These are the activations of a small neural network, seen along a few directions. Each row is one input.
In each table, some parts of the input vary, and every possible input appears once, in random order.
Descriptions start from the smaller parts, as in this example, which fits no table here: one of 3 separate values, together with either a single point or one of 11 places along a line or (one of 6 places along a line, together with one of 8 places around a ring).
Shared parts are said once, and a part with two or three values counts as separate values.

Other details of the inputs vary at random and push rows far along two fixed directions, the same in every table; ignore that.

Rows:
R1: [ 13 -50  -9  16 -11  11  10 -18  18  -6 -18  53   9   9 -21]
R2: [ -5  -4 -24  35  17  25  10  26  -5   1  -5 -26  20 -39  30]
R3: [-10   0 -29  17  14  25  27  26  -2  -9  -7 -34  -5 -27  39]
R4: [ -8  -3 -33  11  13  15  26  18   0 -10   3 -37   1 -25  47]
R5: [ 17  21  30 -28 -16 -17 -18  -9 -12  11   5 -11 -25  50 -63]
R6: [  5 -30  -9 -13 -15  -6  25 -25   2 -15 -33  54 -11 -12 -17]
R7: [  0  50  27   4  20  -5 -40  28 -11  38  39 -83   6  16   7]
R8: [-11 -19 -10  -8 -24 -15  11 -28  11 -32 -15  55  13  -7  -2]
R9: [ 10  39  37  12  31  14 -38  40 -14  49  32 -73  -7  19   2]
R10: [ -4  33  36 -35 -20 -22 -29 -16  -5   3  23  -3 -14  52 -39]
R11: [ -2 -28 -10 -17 -17  -2  25 -24   3 -21 -29  54 -17 -12 -15]
R12: [ -6 -22 -17  -4 -26  -9  14 -22   2 -36 -11  52  12  -3 -10]
R13: [ -5 -27 -17   1 -26 -11   8 -25  -1 -32 -15  51  17  -7 -14]
R14: [ -7 -24 -13   7 -24  -2   9 -17  -3 -32 -26  55  12  -8 -21]
R15: [ -4   9 -34  18  12  19  21  19  -2  -9   7 -27  10 -31  43]
R16: [ -5  13 -27  31  14  21  16  31  -4 -10  -4 -22  12 -35  36]
R17: [  8 -48   0   5  -1  -2   6 -26  25   3 -16  62   8   3  -6]
R18: [ 12  20  25 -38 -19 -22 -19 -16  -9   4  19 -15 -26  51 -53]
R19: [  7 -31 -15 -19 -19 -18  24 -38  15 -19 -24  43   1  -9  -9]
R20: [ 15 -53 -14  10 -13   1   9 -25  20  -6  -8  50  14  10 -14]
R21: [  8 -18 -25  30  20  22   9  18   6   8   7 -31  24 -30  40]
R22: [-10 -23 -10  -3 -24 -17   5 -31   7 -28 -19  54  18 -10  -5]
R23: [-14 -17  -6 -16 -15  -6  16 -26   7 -25 -18  63   0  -8  -1]
R24: [  4  26  39 -43  -8 -26 -23 -17  -5  12  12  -3 -32  44 -46]
R25: [ -6  12 -30  24  14  28  22  27  -4  -9  -3 -24   5 -33  36]
R26: [ 10  56  18 -13  21  -7 -21  23  -5  33  34 -92 -20  17   9]
R27: [-11  -1 -15  24  27  11   6  17   2  10  -3 -18  20 -45  46]
R28: [ -5  33  45 -24 -11 -30 -42 -11 -13  10  13   9  -9  43 -44]
R29: [  2 -30 -18 -12 -21   2  27 -24   5 -29 -28  44 -11  -6 -23]
R30: [ 15  -2 -37  14  17   9  28  13   2   3  -3 -38   5 -36  36]
R31: [ -9  11 -19  32  19  16   8  28 -10   1  -9 -14  11 -45  41]
R32: [ -4  35  44 -22 -16 -18 -33   1 -18   5  13  11 -18  46 -48]
R33: [ 12  24  39 -39  -6 -30 -23 -17  -5  19   8  -2 -25  44 -48]
R34: [  1 -47  -3  -4 -16  -5   5 -33  19 -13 -14  50  20  -3  -6]
R35: [ -7  21  37 -41 -20 -25 -23 -17  -3   2  19 -12 -23  57 -36]
R36: [ -3  68  30   1  27  -7 -34  38 -13  31  35 -69  -8  16  13]
R37: [-15   3 -20   6  24  12  23  18   5  -1  -4 -25  -5 -33  55]
R38: [ -3  -7 -29  29  15  15   9  18  -3   1   5 -30  25 -37  38]
R39: [ 20  35  33  21  34  14 -35  41  -4  59  34 -69 -11  29   2]
R40: [ -9  22  42 -36 -16 -14 -22  -3 -16   6  10  -1 -35  54 -44]
R41: [ -9  -2 -15  31  21  22   8  26  -7   9  -6 -17  15 -45  39]
R42: [-10  14 -21  19  18  24  20  27  -6  -1  -5 -15   0 -39  45]
R43: [ -2 -45   3  -4  -6  -3   4 -28  15  -8 -18  60  13  -6  -6]
R44: [  6 -15 -20  36  22  31  10  26   4   8  -3 -27  19 -31  32]
R45: [ 19   2  42 -14  -8 -18 -39 -16  13  30  24  -2  -5  63 -44]
Description of these inputs: one of 5 places around a ring, together with one of 9 places along a line.
Changing only the place on the line of 9 turns R10 into R22. The same change can be made to R42. Which row results?
> R31
Changing only the place on the line of 9 turns R24 into R36. The same change can be made to R26. Which row results?
> R8
Change only the place on the line of 9 in R20. List by row number the other rows that result.
> R4, R12, R13, R15, R18, R21, R30, R38
A walk changes only the place on the ring of 5. It starts at R27 and steps to R7. List the rest of the walk in order.
> R38, R2, R41

Rows:
R46: [  1 -30 -33  28  13  14  22   0  17  -5 -13   9  29 -51  44]
R47: [-10  -1  30 -35 -32 -19 -11 -26 -10 -19 -10  45 -21  39 -58]
R48: [ 12  37  16  19  29   5 -24  33  -6  40  25 -58  -1   5  14]
R49: [ -3 -36 -33  31  13  28  26  10   9  -7 -14  12  21 -42  43]
R50: [ -9 -12 -24  -3  -6  -3  21 -14   4 -23 -16  20  10 -30  19]
R51: [  0   2  -3  23  23  15  -6  25   4  18  13 -40  10 -10  34]
R52: [ -9 -22   4 -31 -40 -24   7 -42   6 -35 -17  74  -9  29 -43]
R53: [  3   3  46 -19 -17 -12 -36 -12  -7  13   7  18 -12  56 -62]
R54: [  7 -12  31 -21 -24 -22 -23 -34   9   0   2  53  -3  44 -50]
R55: [ 12  32  34  -3   7 -10 -41  16  -7  31  35 -56  -1  43 -22]
R56: [  2 -31 -36  35  11  21  26   8   9  -7 -21   7  25 -50  34]
R57: [  6 -36 -34  -9  -7   5  47 -20  15 -17 -28  22 -12 -30  21]
R58: [ 15  38  34   0  10   1 -37  21  -9  33  35 -47  -9  47 -25]
R59: [  0   7   1  20  26  14  -9  22   6  23  13 -36  10 -17  36]
R60: [  9  13  -7  30  24  18  -2  29   1  21   6 -36   7 -14  23]
R61: [ -3  -2  17 -35 -38 -21 -10 -32 -10 -22  -1  39 -13  40 -59]
R62: [ -8 -21 -30   1  -6  -2  29 -14  -1 -27 -26  33   9 -41  19]
R63: [ 12  31  12  19  25   7 -22  32   0  32  30 -62   2  14  18]
R64: [ -4   9 -18   5   8   2  18   9  -2  -8  -9   1  -1 -28  26]
R65: [-17 -23 -23  -2  -4   4  29 -14   8 -26 -22  37   8 -34  27]
R66: [ -1  27 -17  12  15  14  10  28  -6   2  11 -40  -5 -17  29]
R67: [ 15 -54 -37  12  15  16  40 -12  25  -3 -24  18   4 -34  27]
R68: [ -2  44   2   1  15  -2 -13  26 -12  14  25 -73  -5   4  17]
R69: [-14 -18 -23   1  -7  11  25  -3  -1 -24 -14  23   1 -24  17]
R70: [-14 -23  16 -36 -34 -23   4 -41  -4 -30 -22  79 -12  20 -45]
R71: [ -8  48  33 -18   4 -10 -29  18 -15  18  31 -56 -20  40 -15]
R72: [ -2   5  24 -33 -33 -22 -10 -26  -6 -19  -9  48 -21  40 -59]
R73: [  3  54  30 -15   2 -10 -31  18 -22  16  23 -58 -20  31 -28]
R74: [ -4 -32 -11  15   4   8  11  -6   7  -2 -17  33  13 -26  17]
R75: [  4 -34 -39  32  10  23  27   7   9  -9 -13   7  27 -45  37]
R76: [ -4   5  25 -39 -31 -28 -11 -34   1 -17  -3  49 -14  40 -49]
R77: [ 11  33  15  16  26   3 -26  30  -9  38  25 -64   5   0  10]
Changing only one part turns R59 into R65. The same change can be made to R46. Which row results?
> R50
Describe the family of inputs behind these rows.
> one of 2 separate values, together with either a single point or (one of 3 separate values, together with one of 5 places around a ring)
Change only the choice among 2 separate values in R54. List by row number the other rows that result.
> R76
Change only the choice among 3 separate values in R69. List by row number the other rows that result.
> R61, R66
Change only the choice among 2 separate values in R60. List by row number the other rows that result.
> R72

Rows:
R78: [-13  77  22 -43 -12 -19 -10   4 -23 -10   9 -27 -34  15 -25]
R79: [-15  42 -20  13  14  21  14  42 -21  -8  15 -40  -9 -20  41]
R80: [ 20 -15 -21  25  20  15  10  10   3  19  -4 -19  10 -29  16]
R81: [ -1 -63 -22  12 -28   7  25 -30   6 -35 -41  89  13 -14 -31]
R82: [  6 -37 -32  20   1  21  21  -2  10  -9  -8   4  16 -22  14]
R83: [  5  -1  34 -24 -12  -4 -22  -9  -2  16  18 -14 -17  50 -38]
R84: [  0  20 -10  32  32  16 -10  32  11  26  29 -65  19 -16  58]
R85: [-16 -44 -18  14   1  12  24 -10  13 -23 -32  62  13 -30  19]
R86: [ -8  -1 -26  49  27  22  10  30   9   7  -5 -15  25 -48  63]
R87: [ 12  14  39 -12  -2 -25 -38 -14   6  29  20   7  -1  39 -30]
R88: [ 28  34  37   0  12 -16 -45  11  -5  42  33 -45   3  38 -31]
R89: [  6  -1 -15  40  14  16   0  24   0   3  -2 -13  24 -25  22]
R90: [-34  25  22 -45 -39 -33 -16 -24 -32 -38  -1  30  -9  19 -40]
R91: [  2 -15 -23  26  40  17  19  17  15  18  -6 -16  14 -52  62]
R92: [ 19  25  43 -15  13  -6 -33  10  -9  46  23 -47 -21  37 -28]
R93: [-16   1 -37 -28 -13 -20  43 -19  -3 -39 -27   0 -14 -37  24]
R94: [ -5 -30 -16  21   4  22  21   8   2  -6 -25  18   4 -31  19]
R95: [ -8 -35  24 -32 -25 -16  -9 -41  15 -15  -3  61  -4  42 -40]
R96: [ 17  32  32  -2   2  -7 -43  13  -4  28  41 -55   5  51 -28]
R97: [  1 -28 -13 -52 -48 -25  39 -52   9 -50 -30  83 -39  33 -47]
Describe the family of inputs behind these rows.
> either one of 5 separate values or (one of 3 separate values, together with one of 5 places around a ring)
Change only the place on the ring of 5 in R95. List by row number the other rows that result.
> R82, R83, R84, R96
